Each row below holds a small network's activations on one input, seen along a few directions.
In each table, some parts of the input vary, and every possible input appears once, in random order.
Descriptions start from the smaller parts, as in this example, which fits no table here: one of 5 places around a ring, together with either a single point or one of 11 places around a ring or (one of 2 separate values, together with one of 6 places along a line).
Shared parts are said once, and a part with two or three values counts as separate values.
In the rows, zero is written as 128.

Other details of the inputs vary at random and push rows far along three fixed directions, the same in every table; ignore that.

Rows:
r1: [161  82 134 132 150  91 142 138 163 157  95 151]
r2: [105 185 107 139 106 134 144 139 108  93 177  89]
r3: [142 142 134 139 136  71 161 119 162 155 148  77]
r4: [146 133 135 155  81 141 185 115 126 135 116 137]
r5: [ 99 106 104 131 151  98 128 110 144 169 104 115]
r6: [127 174 122 146 101 161 146 133  95  87 154 129]
r7: [127 106 127 136 135 113 114 135 146 152 105 106]
r8: [106 135 100 152 149  84 161 123 149 168 128 101]
r9: [147  76 142 134 152  95 154 131 138 154  85 151]
r10: [109 140 120 124 131 143  89 141 122 121 135  98]
r11: [142 106 133  97 144 131  91 105 127 131 120 139]
r12: [129 206 132 146 108 136 138 122 116  97 176  87]
r13: [118 166 137 132  87 157 146 116 120 112 159 142]
r14: [136 109 140 155  87 132 169 140 149 155 116 174]
r15: [118 141 109 102 175 146  46 146 110  90 132  93]
r16: [140 120 135 134 116 167 135 148 126 105 128 201]
r17: [132 150 143 112 115 179 116 127 101  82 153 195]
r18: [127 108 155 144 120  99 163 118 145 172 120 126]
r19: [103 125 132  91 189 115  62 134 110 119 141  95]
r20: [121 130 146 134 131  96 141 113 146 158 131  85]
r21: [129 132 133 139  68 168 161 123 110 106 125 189]
r22: [122 157 127 163  79 133 187 122 125 135 141 102]
r23: [166  49 139  80 134 177  96 112 109 115  71 236]
r24: [110 132 116 103 175 144  59 153 112  99 132 109]
r25: [137  92 117 118 149  92 111 135 159 169 109  97]
r26: [132 126 109  91 159 125  83 130 113  93 127 104]
Each input here is: one of 2 separate values, together with either a single point or (one of 3 separate values, together with one of 4 places along a line).
Question: Changing only the choice among 2 separate values turns r5 into r8. The same change can be made to r20. Which row results?
Answer: r12
Question: Change only the place on the line of 4 in r1. List by row number the other rows that result.
Answer: r15, r16, r24

Rows:
r27: [139 148 115 114 136 142  96 124 116 104 145  99]
r28: [133 136 121 131  95 134 155 113 120 126 127 125]
r29: [157 145 129 143 114 135 148 130 133 117 126 140]
r30: [150 137 139 138 111 138 136 110 130 122 126 160]
r31: [132 137 142 136 113 142 145 128 124 118 141 165]
r32: [142 147 139 136 105 143 139 122 119 121 143 148]
r33: [130  77 137 123 124 107 153 111 147 164  93 145]
r34: [118 147 124 169  85  94 198 119 138 162 137  74]
r35: [115  92 140  98 175 111  94 146 128 128 110 141]
r36: [112 130 124 159  90 156 156 128 128 131 120 148]
r37: [138 141 134 133 126 136 146 117 123 122 132 161]
r38: [120  78 141 129 125 111 149 117 139 168  96 139]
r39: [127 151 114 116 148 136 106 132 108  93 144 117]
r40: [140  73 145 119 159 110 130 118 140 150  97 186]
r41: [ 91 117  90 155 136  55 165 144 164 191 126  41]
r42: [114 138 104 155  88 147 158 132 136 135 123 150]
r43: [142 161 129 161 103 101 180 111 145 145 148  98]
r44: [129 149 130 115 124 153  91 133 118 100 149 112]
r45: [131  81 145 111 157 117 127 129 126 147 111 172]
r46: [108 134 113  95 132 141  96 113 115 114 129 101]
r47: [ 86 122 108 160 135  59 170 141 157 193 123  33]
r48: [126 159 111 118 143 130  87 125 131 107 152  64]
r49: [141 140 129 130 127 140 143 118 115 114 136 162]
r50: [125  88 130  97 188 107  94 136 130 131  99 141]
r51: [140  84 134  91 175 122  76 126 137 137 100 135]
r52: [139 146 112 118 143 137  98 134 115  95 139 106]
r53: [124 145 129 111 138 146  90 147 116 101 141 114]
r54: [148 141 141 141 103 146 137 141 127 110 136 148]
r55: [128 143 141 134 113 142 149 127 123 120 141 162]
r56: [138 149 146 141  99 142 145 120 128 128 141 151]
r57: [130 146 124 113 133 146  95 136 114 106 151 100]
r58: [148 146 138 140 112 135 144 110 129 130 130 149]
r59: [135  74 153 118 154 117 126 142 137 140 100 180]
r60: [160 138 130 143 111 139 139 130 131 109 123 153]
r61: [ 81 101  93 116 167  96  95 144 148 162 115  71]
r62: [146  78 142 123 156 109 132 132 140 139  93 181]
r63: [119 137 131 146  90 138 163 114 121 142 122 124]
r64: [ 89 138 107 125 129 156  97 133 109 122 125 108]
r65: [127 147 124 118 134 140  98 144 113  99 148 104]
r66: [139 144 146 142  98 142 140 122 128 124 139 155]
r67: [116 146 125 115 142 137 107 142 110  98 151 115]
r68: [121 143 127 100 141 141  80 136 121 111 147  97]
Question: Changing only one part turns r60 into r52. The same change can be made to r61. Which row results?
Answer: r41
Question: Changing only one part turns r30 into r43. The same change can be made to r36. Which row results?
Answer: r47
Question: What is each input in this table made of?
Answer: one of 3 separate values, together with either one of 4 places along a line or (one of 2 separate values, together with one of 5 places around a ring)
Question: A walk changes only the place on the ring of 5. It starts at r65 and steps to r67. List the rest of the walk in order.
Answer: r45, r32, r57
